A small network was shown many inputs. Here are its activations along a few directions, one row for each input.
In each table, some parts of the input vary, and every possible input appears once, in random order.
Descriptions start from the smaller parts, as in this example, which fits no table here: one of 4 places along a line, together with either a single point or one of 11 places along a line or (one of 2 separate values, together with one of 8 places around a ring).
Shared parts are said once, and a part with two or three values counts as separate values.
In the rows, 128 means zero.

Rows:
x1: [126 109 160 138 158 117  86  87  88 147 114 145 171 121 141 185]
x2: [131 146 159 144 128 144  94  99  90 135 123 146 139 126 123 145]
x3: [112  29 170 105 154  96  93  79 162 150 121 117 188 141 174 153]
x4: [164 173 122 135 148 103 128 180 105 129 142 129 186 136 107 164]
x5: [139 168 142 166 114 148 124 122  96 126 123 138  93 119 105 120]
x6: [115  78 151 108 134 134 108  84 161 133 132 137 157 152 161 110]
x7: [135 161  82 147 134 109 148 180  89 108 143 102  74 105  99 159]
x8: [128  74 164 129 175  87  76  83  79 165 100 124 182 123 147 205]
x9: [106  60 158 108 142 122 104  82 169 138 131 143 177 140 164 129]
x10: [137 123 156 137 154 129  89  91  83 140 118 141 149 132 138 167]
x11: [118 130 128 131  91 152 152 111 161 125 125 139 108 136 127  60]
x12: [135 171 105 165 127 136 153 176  91 116 134 112  72 118  95 139]
x13: [140 158 155 155 117 157 108 107  96 129 118 142 117 117 103 132]
x14: [108 100 149 113 111 146 116  89 163 132 134 143 150 143 140  86]
x15: [122 132  80  84 134 103 166 184 163 101 135 115 102 121 148 115]
x16: [120 143  93 120 103 143 174 166 158 124 129 119  84 127 125  80]
x17: [143 145 126  84 119 110 154 166 185 128 146 131 188 155 131 110]
x18: [120 135 100 126  90 156 161 131 169 126 121 120  94 129 122  74]
x19: [122 131  77  97 108 117 169 176 158 111 137 116  86 119 137  98]
x20: [137 172 115 168 113 152 133 142 101 122 120 117  79 119  93 136]
x21: [135 161  82 133 161  93 146 184  88 100 142  99  91 107 114 170]
x22: [122 117 140 122 101 161 136  97 161 129 126 141 130 130 122  78]
The inputs of x15 and x21 match in every part but one. If x6 is changed in the same way as x15 into x21, which row does it become?
Answer: x10
What is each input in this table made of?
Answer: one of 2 separate values, together with either a single point or one of 10 places along a line
Which other rows does x9 become when the choice among 2 separate values takes its other values? List them by row number.
Answer: x1
Which other rows does x2 become when the choice among 2 separate values takes its other values? List them by row number.
Answer: x14

Rows:
x23: [117  89 146 109 144 109 121  87 126 150 121 157 166 139 165 102]
x24: [118 117  92 157 116 123 163 171 121 138 130  90  74 135 126 127]
x25: [130 166  96  88  83 128 141 140 129 108 128 143  97  91 112 102]
x26: [103 103 186 129 130 165  89  74 138 124 124 136 116 139 141 149]
x27: [111 141  84 124 104 152 148 127 134 108 127 133  87 100  93 102]
x28: [135 120 156 170 169 104 102 152  67  94 165 130 114  91 103 178]
x29: [134 148 113 155 108 155 153 160 156 118 175 120 125 157 111  90]
x30: [105  85 154 100 137 109 136 101 134 144 128 150 177 134 162 116]
x31: [136 147 103 137 136 123 172 169 137 127 101 105  69 118 142 119]
x32: [174 178 166 174 121 162 105 118  44 188  75 143 158 121  86 170]
x33: [123  89 144  96 137 108 120 119 170 158 129 123 184 132 134 134]
x34: [145  72 136 114 126 108 126 117 188 143 123 105 184 135 125 166]
x35: [122 103 170 127 136 156  89  69 136 135 127 140 121 142 147 133]
x36: [120  84 151 118 138 121 109  76 123 133 122 156 153 147 168 112]
x37: [149 144 104 119 184  86 108 143  57 107 143  86 128 124 111 193]
x38: [145 187 128 103  94 129 152 175 152 106 152 140 125 147 116  82]
x39: [139 152 106 109 108 105 158 186 126 134 115 113  71 124 143 121]
x40: [136 183 101 107 182 109 100 167  76 109 138 158 150 123 157 220]
x41: [123 160  92 116 110 150 158 122 140 101 114 131  91  84 116 102]
x42: [106 131  82 137  97 152 142 127 129 121 148 118  95 101 100 107]
x43: [137 160 151 208 130  99 104 105  68 146 119 117 140 115  80 181]
x44: [144 180 122 130 121 149 161 159 163 100 139 131 122 145 121  78]
x45: [116  88 140 105 140 109 117 111 156 148 118 132 184 136 152 117]
x46: [121  92 152 126 132 133  91  79 129 137 120 142 144 143 161 117]
x47: [134 162 116 140 115 154 159 161 157 106 156 135 117 157 102  83]
x48: [120  77 140 106 125 113 114 123 174 139 118 112 195 132 133 144]
x49: [122 127  94 147 129 124 163 175 128 131 110 105  64 135 121 119]
x50: [120  99 162 133 130 149  84  73 128 130 118 137 132 139 157 120]
What is each input in this table made of?
Answer: either one of 5 places along a line or one of 11 places along a line or (one of 3 separate values, together with one of 4 places along a line)
Which other rows belong to the same alternative as x43? List them by row number.
Answer: x28, x32, x37, x40
Which other rows does x31 become when the choice among 3 separate values takes its other values? List them by row number.
Answer: x41, x44

Rows:
x51: [112  73 133  88 130 121 123  86 164 142 117 139 162 135 168 105]
x52: [147 181 120 179 117 138 138 150  80 144 110 127 112 112  89 142]
x53: [118 133 126 128  99 158 147 115 170 112 133 133  99 129 118  74]
x54: [139 130 146 155 128 129 134 141 131 136 140 120 144 151 113 123]
x55: [146 162 137 168 131 138 133 138  94 133 124 120 120 124  93 138]
x56: [131 113 153 125 159 104  88 107  90 124 125 134 146 114 141 179]
x57: [115  90 125  94  81 144 152 114 214 140 131 125 151 140 132  55]
x58: [120  80 158 111 167 101  92 106 122 134 134 140 177 130 160 170]
x59: [134 115 155 139 160 119  89 112 110 133 142 131 172 140 132 177]
x60: [132 143 139 139 134 116 113 122  81 133 120 131 107 114 127 154]
x61: [151 239  51  72 117 117 193 245 148  71 167 140 102 126 120  90]
x62: [112 146 117 127 115 164 130 117 111 116 121 140  57 124 140  96]
x63: [117  61 151  89 153  97 112 101 153 157 105 131 190 134 170 153]
x64: [125 146  27 149 129  92 201 238 121 100 138  55  16  96  96 145]
x65: [129  96 150 118 144 112 108 106 144 154 113 121 182 146 146 159]
x66: [117 121 133 119 140 132 107  93 113 111 126 140 109 122 148 122]
x67: [120 151 116 133  82 177 158 130 163 116 123 139  70 123 122  69]
x68: [143 112 138 135 110 124 143 141 164 153 118 112 154 156 123 107]
x69: [149 179 125 166 133 131 110 134  50 138 117 132 120 107  84 179]
x70: [107  91 138 113 142 126 109  90 137 121 140 146 147 136 160 119]
x71: [107 105 132 118  93 149 147 116 191 122 146 133 134 143 127  67]
x72: [145 150 146 152 152 127  89 115  67 127 127 128 145 115 106 191]
What is each input in this table made of?
Answer: either one of 2 separate values or (one of 4 places along a line, together with one of 5 places around a ring)
Which of the alternatives is x62?
Answer: one of 4 places along a line, together with one of 5 places around a ring

Rows:
x73: [129 173  74 137 101 148 176 178 129 110 123 100  43 105  93 107]
x74: [127 171  72 166  93 148 185 193 135 110 136  99  40 120  85  95]
x75: [112  67 217 118 118 162  64   6 156 158 117 177 215 151 156 104]
x76: [133 180  66 139 108 135 164 182 104  91 136 116  25 100 113 106]
x77: [149 201  86 142 101 144 183 212 149 102 148 106  94 131  84  96]
x78: [112  45 199 121 177 101  50  40 120 156 117 144 230 136 166 194]
x79: [147 201  76 138 111 137 184 209 131  94 150 114  77 127  92  89]
x80: [125 175  78 152 105 133 180 184 121  98 144 101  32 116  99  94]
x81: [126 173  68 136 106 131 172 180 112 109 124 117  41  99 108 102]
x82: [148 208  74 126 109 131 171 204 114  90 148 127  71 115 105 109]
x83: [146 203  80 120 103 143 180 199 139 111 136 110  88 117  88 109]
x84: [132  66 225 148 174 114  39  40  75 178 101 151 218 144 157 202]
x85: [112  17 199 102 172  96  60  43 144 154 128 142 230 141 176 180]
x86: [140 202  74 121 108 126 179 201 122 109 136 128  85 113 101 104]
x87: [105  14 201  86 155 113  79  37 184 170 105 150 226 167 206 131]
x88: [129  62 200 135 176 110  46  31  91 172 105 148 229 144 158 202]
x89: [102  16 186  89 159 104  65  37 151 165 119 144 232 151 186 152]
What is each input in this table made of?
Answer: either a single point or one of 6 places along a line or (one of 2 separate values, together with one of 5 places around a ring)
Which other rows does x77 become when the choice among 2 separate values takes its other values? List them by row number.
Answer: x74
Which other rows does x74 become when the place on the ring of 5 takes its other values? List them by row number.
Answer: x73, x76, x80, x81
Which other rows belong to the same alternative as x78? List them by row number.
Answer: x84, x85, x87, x88, x89
